These are the activations of a small neural network, seen along a few directions. Each row is one input.
Each table varies a few parts of the input and shows all the possible inputs, shuffled.
Descriptions start from the smaller parts, as in this example, which fits no table here: one of 6 places along a line, together with either a single point or one of 9 places along a line or (one of 2 separate values, together with one of 8 places around a ring).
Shared parts are said once, and a part with two or three values counts as separate values.

Other details of the inputs vary at random and push rows far along two fixed directions, the same in every table; ignore that.
To show where, the next rows are all for the same input, with only those details redrawn:
[-17 -18 -20 -22 -24  23  18 -13  22 -10   0  -5 -35 -10]
[-20  -5 -18 -58 -41  55   2  -3  45 -17  31  22 -44  -7]
[ 21  26  13 -21 -13  20 -44  22  13  -7  23   7  18  15]
[ -6  14  -5 -60 -37  56 -22  11  42 -16  42  27 -24   3]
[-12 -61 -32  72  16 -60  66 -41 -35   9 -84 -72 -18 -21]
[ -2  -1  -8 -22 -20  23  -6   1  19  -9   9   0 -15   0]
[ 39  17  19  39  18 -34 -38  19 -28   6 -20 -31  50  18]

Table:
x1: [ 24  16  38  18   9 -14 -22  19 -25   7  12  11  37  24]
x2: [ 19  29  27 -23 -10  22 -38  16   3  -3  26  11  18   6]
x3: [ -5   0  -3 -26 -21  24  -6  -1  19  -6  10  -5 -12  -1]
x4: [  2  -9   2  10  -2   0  14  -6 -14  -5 -11   4  -5  -8]
x5: [  4  -4   3   9  -5   1  12  -8 -13   0 -13  -3  -3 -10]
x6: [ 37   9  27  40  26 -38 -35  24 -28   2  -4 -14  44  18]
x7: [  4  14   9 -43 -23  38 -34  23  30 -15  45  32  -3  17]
x8: [-32 -57 -23  23  -7 -12  76 -37 -12  -3 -37 -10 -48 -27]
x9: [  3  50  14  47  74 -26 -11 -16  19   7 -23   8  45  32]
x10: [ 23  24  18 -24 -11  20 -44  19  13  -4  27   3  19  10]
x11: [  3  49  -3  20  53 -42 -31  18 -22  39 -15  -7  57   3]
x12: [ -6  14  -5 -60 -37  56 -22  11  42 -16  42  27 -24   3]
x13: [ 34  18  19  17  11 -15 -37  19 -15   0   2 -15  32   9]
x14: [-55 -40 -50  65  55 -81  82 -39 -33  43 -71 -37 -12 -21]
x15: [ 32  12  39  38  23 -38 -27  19 -36  10  -2 -10  47  26]
x16: [-11 -26 -13 -14 -16  12  17  -6  18 -10   8   5 -29  -5]
x17: [-29 -55 -39   4 -13   1  58 -34  10 -10 -26 -20 -55 -25]
x18: [-26 -49 -28  18  -9 -10  65 -40  -9  -3 -42 -29 -48 -32]
x19: [ 20  28  23 -16  -7  21 -28  18  -5  -9  27  34  21   6]
x20: [-26 -33 -21 -13 -18  17  42 -24   9 -13  -7   3 -49 -22]
x21: [ 44  15  19  38  20 -33 -39  18 -27   6 -15 -30  48  14]
x22: [-26 -14  -6 -40 -32  42  32 -11  21 -16  26  44 -42 -16]
x23: [ 35  11  33  40  23 -34 -31  21 -35   3  -8  -7  46  17]
x24: [ -8   3   6 -57 -31  47 -16  12  41 -12  59  37 -24  15]
x25: [-42  18 -41 -29  17   5  17  -5  20  22   2  22 -18 -20]
x26: [ 23  18  39  18  10 -16 -16  16 -28   6  13  15  41  21]
x27: [ 34  10  33  39  26 -41 -30  22 -30   9   2 -17  45  27]
x28: [-20 -51 -25  32   3 -26  59 -39 -13   2 -49 -51 -36 -29]
x29: [ 18  31  29 -23 -12  26 -32  15   0  -1  24  18  20   5]
x30: [-24  -4  -5 -48 -36  49  28 -19  22 -11  20  26 -38 -23]
x31: [-25  17 -32  13  41 -30   8   1  -8  28 -19   6  13 -11]
x32: [  3  -2   4   9  -5   0  18 -11 -16  -2 -12   1   0 -13]
x33: [-27 -57 -34  23  -2 -16  64 -36  -4  -7 -38 -30 -51 -28]
x34: [-14   6   6 -58 -34  48 -16  13  41 -13  55  36 -23  19]
x35: [-19 -22 -22 -20 -21  22  18 -11  21 -14   2   2 -36  -7]
x36: [ -7  42  -8   7  44 -28 -30  26  -6  28   8  26  41   9]
- Describe the family of inputs behind these rows. => either a single point or (one of 5 places along a line, together with either a single point or one of 6 places along a line)
- A walk changes only the place on the line of 5. It starts at x10 and steps to x21. List the rest of the walk in order. => x17, x16, x24
- Change only the place on the line of 6 in x35. List by row number the other rows that result. => x4, x17, x19, x20, x33

Table:
x37: [  1  -4 -10  35  32 -32  -6  -3  13   2 -21 -27   9  22]
x38: [  6  -5 -14  21  22 -36 -11   5  -7  12 -13 -36  13  -8]
x39: [ 12 -17   4  32   2 -21  -2  13 -30  -3 -27  -6  13  -3]
x40: [ 17  21   6 -19  -6  23 -20  -1   9  -4   4  -5   7  -8]
x41: [  1   8 -14 -18  -9   1 -18  19  15  13  17   2   7  16]
x42: [-20   3 -10  17  23 -16  28 -10 -22  17 -21  -3 -10 -14]
x43: [-10   5  -8 -20  -6   4 -26  22  14  11  10   0   5   8]
x44: [  5   0  27 -14 -20   9  -5   7  -6  -6  27   9  11  18]
x45: [ -7 -27 -23  -8 -30  15  30  -4   4 -11   1  18 -30  -8]
x46: [ 13   0  25 -11 -22  10  -4   7   0   2  28  10   7  19]
x47: [ 25 -14   0  32  13 -27  -3   5 -24 -10 -16 -13  12 -18]
x48: [  3  -3  33 -13 -19  13 -12  11  -3   0  20   8   4  11]
x49: [-36   6 -21 -38 -11  25  32 -10  24  10  21  44 -28  -8]
x50: [ 10   0  32   2   3  13  -8  -3  21 -16  22   8  -1  30]
x51: [ 26 -15  -1  30  14 -22  -4   4 -29  -6 -19 -12  10 -13]
x52: [ 16   2   6   3   5  15 -18   8  20 -30  11  26  -2  18]
x53: [ -7  12   2  40  48 -29  12 -13   1   7 -20   5  16  15]
x54: [ 12  20   2 -13 -21  21 -13   1   9   2   5   5  15  10]
x55: [ -2  12 -11 -20  -2   4 -29  17   6   5  13  -7  -6   6]
x56: [ -6  29   3 -14  20   4 -10   6   8  10  24  26  10 -13]
x57: [-47 -33 -46 -33 -23  15  40 -15  26  -1   1  -4 -45 -10]
x58: [ 13 -14  -2  32   0 -24   5   8 -33  -9 -20  -5  20   3]
x59: [-31 -65 -17   2 -15   1  74 -47   0  -3 -18 -27 -65 -33]
x60: [ 15   7   5 -11 -13  16 -25  19  -9 -15  13  18  -8  -3]
x61: [ 11  26   8 -17 -14  24 -21   3   2  -6  -2  -7   0  -1]
x62: [-43  -5 -15 -19   2   7  29 -13   9  13  -5  29 -23 -17]
x63: [-27 -29 -26  11  -4  14  52 -48  32 -18 -37 -19 -44  -9]
x64: [ 27   6   7  42  22 -35  -2  -9 -23   4 -41 -47  32 -14]
x65: [  3  18  10 -16 -18  24 -20   4   8   0  -3   2  12   1]
x66: [-17  27   2 -17  10   2  -1   7  -2   8  16  35  18   6]
x67: [  8   3   0  23  -1 -14   5 -10 -21   2 -31 -25  28   3]
x68: [ 16   1  30 -14  -8   9 -14   6   5  -6  32   1   2  -3]
x69: [  7  -7 -15  19  23 -32 -11   3 -12  14 -16 -35  11  -3]
x70: [ -5  27   2 -15  21   8 -10   4   2  13  20  27   8  -9]
x71: [ 10   4  30 -13 -16  13 -16   8  -8  -3  23   2  -8   8]
- Changing only one part turns x56 into x38. The same change can be made to x42. Which row results? => x55
- Describe the family of inputs behind these rows. => one of 5 separate values, together with either a single point or one of 6 places along a line
- Change only the place on the line of 6 in x44. List by row number the other rows that result. => x46, x48, x59, x68, x71
- Change only the place on the line of 6 in x67. List by row number the other rows that result. => x40, x54, x61, x64, x65
- Change only the choice among 5 separate values in x37. List by row number the other rows that result. => x50, x52, x53, x63
